Each row has a name. After each piece below comes the name of the row it's from, unless a question asks for something else. Each question is about the rows just above it.

(44): [-34  53 -46 -39]
(162): [ 27 -43  32 -28]
(33): [-34 -43  32 -28]
(139): [-34  53 -46  33]
Is [ 32 -43] printed in one of the named rows, side by side and in this order?
no
Does one of the named rows hold [-34  53] side by side, in this order?
yes

(211): [-34 -15 -48  33]
(44): [-33 -36 -56   4]
(120): [-31 -15 -47  27]
(4): [-33 -19 -56  23]
(169): [-33 -36 -56 -18]
(139): [-39 -53 -47  -4]
(156): [-35 -38 -53 -10]
Which row holds [-33 -36 -56 -18]?
(169)
Which row holds this, read backwards? [-47 -15]
(120)
[-53 -38] is which row, read backwards?
(156)
Among the named rows, does one hold [-15 -48] next to each other, in this order?
yes

(52): [-50  35  22 -11 -61 -37 -12 -34 -27  20  35]
(139): [ 23 -23  -2   3 -14  20  -3  14  17 -14 -20]
(71): [-12  24  -5  -4 -24 -27   7   1 -19  20  33]
(44): [-53  23  36 -14 -54 -29 -26 -41 -19   9  23]
(33): [ 35 -50  -2   3  35  20  -3  14  17 -14 -20]
(211): [-22  -2  43 -20  -1 -25 -39 -10  -4   0  27]
Where do [-50  35  22 -11 -61 -37 -12 -34 -27  20  35] appear?
(52)
Does one of the named rows hold [ 14  17 -14] side by side, in this order?
yes
Among the named rows, does one hold [-3 13] next to each other, in this order?
no
Which row holds [ 20 -19   1   7 -27 -24  -4  -5  24 -12] read backwards?
(71)
Which row holds [-34 -12 -37] read backwards?
(52)

(15): [ 16 -46 -21  10 -19   9 -10  -6  34  -1]
(71): [-25 -61 -26  15 -45  16  40   0   2 -13]
(52): [ 17 -34 -19 -11  -7 -21 -16  -3   4 -33]
(4): [ 24 -47 -14 -29 -54  -1  24 -11  22  19]
(211): [-25 -61 -26  15 -45  -2  40   0   2 -13]
(162): [ 53  17 -27 -23 -16 -14  -5 -49  22   8]
(33): [ 24   5 -42  41   0  32   6 -20 -11 -36]
(139): [-48 -14   8  -7  15 -19  17  33 -49 -25]
(169): [ 20  40  44  -9 -23  23   0 -10  32  35]
(156): [-20  -2  10   4 -19  24  20 -14 -16  -7]
(44): [-20  -2  10 -52 -19  24  20 -14 -16  -7]
(120): [ 17   9 -54 -13  13 -52  20   2 -13  -3]
Which row holds [  2   0  40  -2 -45  15 -26 -61] read backwards?
(211)
Which row holds [-19  15  -7] read backwards?
(139)
Among the named rows, does one hold [-26  15] next to each other, in this order?
yes
Does one of the named rows hold [  2 -13] side by side, in this order?
yes
Is [ 24  20 -13] printed in one of the named rows, side by side and in this order?
no

(33): [ 12  -5 -14 -16  -5  23  32 -14  13  -4  -7 -36  23  -1   6 -29   1  16
   7  19  -1  -8 -15  18  17   4  -9  35  25  12  -6 -20   6 -38 -12 -21
 -22 -12 -11   1  14 -40 -27  -4  -7  12  18  37 -25   5 -26   5 -33  -9
   2 -29   9  24  -3  -9 -18  -5]
(15): [-23 -32  21 -12   3 -28  16   7  35  44 -16  11  19  -5 -16 -28  42 -13
   0 -27  -6  13   7   2  29  16 -41  23 -26 -17 -24  10   4 -14 -18   9
  35  -4   6   1   1 -12   6 -12   3  -9 -14  31   4  -6   4  -4   0  -8
  20  18   1  -4  28  17  -5   3]
(162): [-12  -1   3  36  39   1  14  26  21  19  -2  15  21   3  -4 -26  30  -4
  16  13   1 -39   6  28  12 -22   0  22 -12   9  15   7  10 -31 -18 -33
 -36   0 -13  23   8  11 -18 -27 -24   7  -7  13   6  -5 -23   3  -5   7
   9  25  -3  16  29 -11  -4   8]
(211): [ 13  -3  -4 -10  -4 -23  17  -7 -52 -21  -5 -13   5 -28 -21   7 -17   7
  15   5  -1 -25 -13 -37   1  31  -1 -16 -14  20  31  26  -2  14   3  -4
  -1 -36  -7   3 -25   8 -16  16 -14  17  -9  19  37 -14 -34  20  20  20
  -6 -11   5 -33  42  17  20   7]
(156): [ 29 -16   3 -19  28   0 -25  13  -1   5  25   6   8  -4  20 -12  -4 -33
 -18  -8  20   5 -17 -14 -15  -1  27   6  -5 -16   1  12 -11   1  17  -2
 -19   3   0  12  -5  10  29  14 -11  11   0 -19  -1  18  10 -21 -25  -2
  -8 -33 -31  34  27  10 -19  -9]
(44): [ 11  -6  -4  17   5 -32 -18 -27  38  23 -19 -24   6  24  16  42   0   2
 -34  -2 -10   9 -12 -23   7  -8  29 -16   1 -19  28   0 -25  -7 -31  -5
  18  -8  -4 -21  -1 -14 -10   7 -16 -36   1 -12   7  -8 -28  22 -19  -9
  -5  21  -6  -2  -3 -15 -32   9]
(71): [ 11  -6  -4  17   5 -32 -18 -27  38  23 -19 -24   6  24  16  42   0   2
 -34  -2 -10   9 -12 -23   7  -8  29 -16   1 -19  28   0 -25  31   0  -4
 -13  15  13 -41  12  23 -14  30   9   0 -19   4 -12 -14 -29 -17  13 -17
  21 -35 -36 -20  20  14 -15  -2]
(169): [-18   9   8  33  -8  38  14 -24 -40   3 -12  20 -38  12  15  34   9  13
  -9  10  -1  17 -16   2 -14   9  -7 -25  24 -23 -23  -7 -29 -10  24 -13
  12  42  21  37  28 -22 -18 -18 -14 -31  25  19 -11  -5 -21  30 -10 -32
   4  -4  13  12   4  17  11   9]
(52): [  5 -33  -9   2 -29  11   0 -26 -37 -22  18  -5 -30 -27 -22  25  24  18
 -20 -22  23  10  13 -36  -9  20  30  14  16   5 -12  25  55 -16  -6  12
  12  23   6   2  27  -7  13 -25 -53   4  14 -27 -34   8  -8 -18 -16 -28
  -8   3 -10   8  18  -6 -11  36]
(139): [  1  52  29  19  28  -3 -18   0 -34 -34  32 -20  23 -15 -17 -31   2   5
   1   9 -18   0  30   6 -13 -40  22  62  20  15  24  17  15 -19 -29  -1
  -7 -16 -25  23  -1  -5  -4   6   4   9  -3 -11  10 -16   7  -5  -4 -25
  23  23  22   7  11  -6   7  -1]
(4): [-11  21 -32  -4   5  13 -14   1  -9 -29 -10   1 -12 -12  22  18  14  -6
 -35   2  29   7  22  -1 -13 -14 -28 -21  36   9 -16  13  21   7  34  12
  39   5   0   2 -19  45 -31  -5  -8   1  16 -12 -10 -28 -32   1   9  20
  11  40 -11  15 -18  22  -7  -2]
Does one of the named rows hold [  4  13 -27] side by side, in this order?
no
The row with [ 11  -6  -4  17   5 -32 -18 -27  38  23 -19 -24   6  24  16  42   0   2
 -34  -2 -10   9 -12 -23   7  -8  29 -16   1 -19  28   0 -25  31   0  -4
 -13  15  13 -41  12  23 -14  30   9   0 -19   4 -12 -14 -29 -17  13 -17
  21 -35 -36 -20  20  14 -15  -2] is
(71)
[  9 -29   2  -9 -33   5] is which row, read backwards?
(33)
[ 1  6 -4 35] is which row, read backwards?
(15)
Among the named rows, does one hold [31  3 -6  4] next to each other, in this order?
no

(169): [-30   5 -25 -11 -21   8 -19 -23   4 -22 -12   2]
(156): [  6   7   1   3  20   7   7 -15   2   1  -3  -6]
(162): [ -6   0  -4   0 -21   8 -19   0   1  -7   0   3]
(15): [ 26   5   5   1  -4  16 -11   2 -15 -17   7   6]
(33): [-26  13   2 -14  -6  17 -10 -13   1   0  -7  -2]
(211): [  3  17 -18   4  42  16  11 -50  10  -9 -14 -13]
(4): [ 10  22  10 -50   4  -9 -18  11  42  16   6  -1]
(139): [ -1 -12  14   2  -7  -3  -3  14  -8   4   5  -3]
(44): [  8  -4  -8 -27  21  14  18  13  -3  34  -3   2]
which: [-30   5 -25 -11 -21   8 -19 -23   4 -22 -12   2]
(169)
Which row holds this, read backwards? [  6   7 -17 -15   2 -11  16  -4   1   5   5]
(15)
Which row holds [ -9  10 -50  11  16  42   4 -18] read backwards?
(211)
Which row holds this, read backwards? [  7 -17 -15   2 -11  16  -4   1   5   5  26]
(15)

(52): [ 17   4 -23 -38 -16 -43   7 -41   9  17  11  16  23  25 -25  42 -11]
(211): [ 17   4  -7 -38 -16 -43   7 -41   9  17  11  16  23  44 -25  42 -11]
(15): [-20 -26  42  20 -17 -17  13  44  44  36  31  -5 -32 -12  21 -44   7]
(169): [-19 -31 -23  41  25  18 -32  42  19  40 -14  32  13  25 -39  31 -41]
(4): [ 17   4  -7 -38 -16 -43   7 -41   9  17  11  16  23  44 -25 -29  42]
Among the named rows, does one hold [ 15  23  25 -25] next to each other, in this order?
no
Is [ 16  23  44 -25] printed in one of the named rows, side by side and in this order?
yes
Does one of the named rows hold [-32 -12] side by side, in this order?
yes

(169): [  5  -1   2   5   1   3 -14  -2  -2   2]
(156): [ -1   2 -17  -2  -1  -4  -1 -11   3  -2]
(44): [ 1  2  0 -1  5 -5 -7 -3 -4 -1]
(120): [  2   4   3  -1  -3  10 -52  -3  -1  -2]
(15): [  5   2   1   2   6  -4  -3 -21   4  -3]
Does one of the named rows hold [-52  -4] side by side, in this order?
no
[3 1 5] is which row, read backwards?
(169)
Among the named rows, does one hold [ 4 -2] next to each other, in this order?
no

(4): [ 13   7   0  10 -22  -4  -7  19   0   4 -13 -14 -14   3  32  -6   0  21
  19  -3 -25  -5 -20 -10 -18  15  -2  -7   5 -10   9 -23  14  24   2  -3
  -8  -4  48  -6  22 -29  -6   7   9 -22  -6  -4   5 -11 -16 -24  14   8
  20  12]
(52): [ -4 -18  -9   3 -12 -24   0 -26  12 -12  26   1   5   0  -2  49  -4  -9
 -15 -13   7 -26  37   1   2  -1  -3   4  -4  24  -6  17 -11  -1  -8   3
  -2   7 -13   0  13  14  -5   8 -10  39 -10  29  15  -2  -7 -11  -3  17
  16  14]
(211): [ -1  48  -6  22   4 -26  15 -14  29 -16  37  20  -3 -25 -16  31 -14   1
 -10 -18  -7   5 -25  19  -5  -3 -10  15 -20  -2 -16  -3  -2  -6  -4   4
   1   3  -4  14   7   9  11  -5  -7  28 -31  20  14 -21  22  -1 -16  13
   9  17]
(156): [ 23 -16  10 -14 -13   1 -10  -2   4   4   0  19 -12 -15  -7   3  -2 -36
   6   0 -20  19   0   6   3  20  16  19 -10  -2 -31   6  17   1  -2  15
  -1   5  -6  -9   6  18  -4 -17   2  26  23  35  -3  -7  24 -15 -10  24
 -31  21]
Among the named rows, does one hold [-20  22] next to each other, in this order?
no
[22 -6 48 -4] is which row, read backwards?
(4)
Which row holds [-10   5  -7  -2  15 -18 -10 -20  -5 -25  -3  19] read backwards?
(4)
Does one of the named rows hold [-1 -2 49 -4 -9] side by side, in this order?
no
Does one of the named rows hold [-2  5 -6 -9] side by side, in this order?
no

(71): [-25  34  -1 -33 -39 -34 -36  45 -41  20 -36  40  -7  -9  33  -1 -34  40
 -26  34   2 -44 -39  30]
(156): [ 18 -45 -44 -17 -25 -33  -4  38 -39   3 -48  37  37 -18  44 -27 -41  43
 -33  43  31 -37 -40  27]
(4): [-25  34  -1 -33 -39 -34 -36  45 -41  20 -36  40  -7  -9  33  -1 -34  40
  21 -24 -41  12  10  13]
(211): [ 34 -25  -1 -31 -37 -34 -33  40 -32  11 -39  35  26  -4  33  -5 -42  44
 -35  35  18 -46 -44   8]
The row with [-25  34  -1 -33 -39 -34 -36  45 -41  20 -36  40  -7  -9  33  -1 -34  40
  21 -24 -41  12  10  13] is
(4)
Does one of the named rows hold [-39  30] side by side, in this order?
yes
[-44 -46  18] is which row, read backwards?
(211)
Does one of the named rows hold [ 11 -39] side by side, in this order?
yes
Which row holds this, read backwards? [-5 33 -4 26 35]
(211)
Which row holds [-44 -46  18  35 -35] read backwards?
(211)

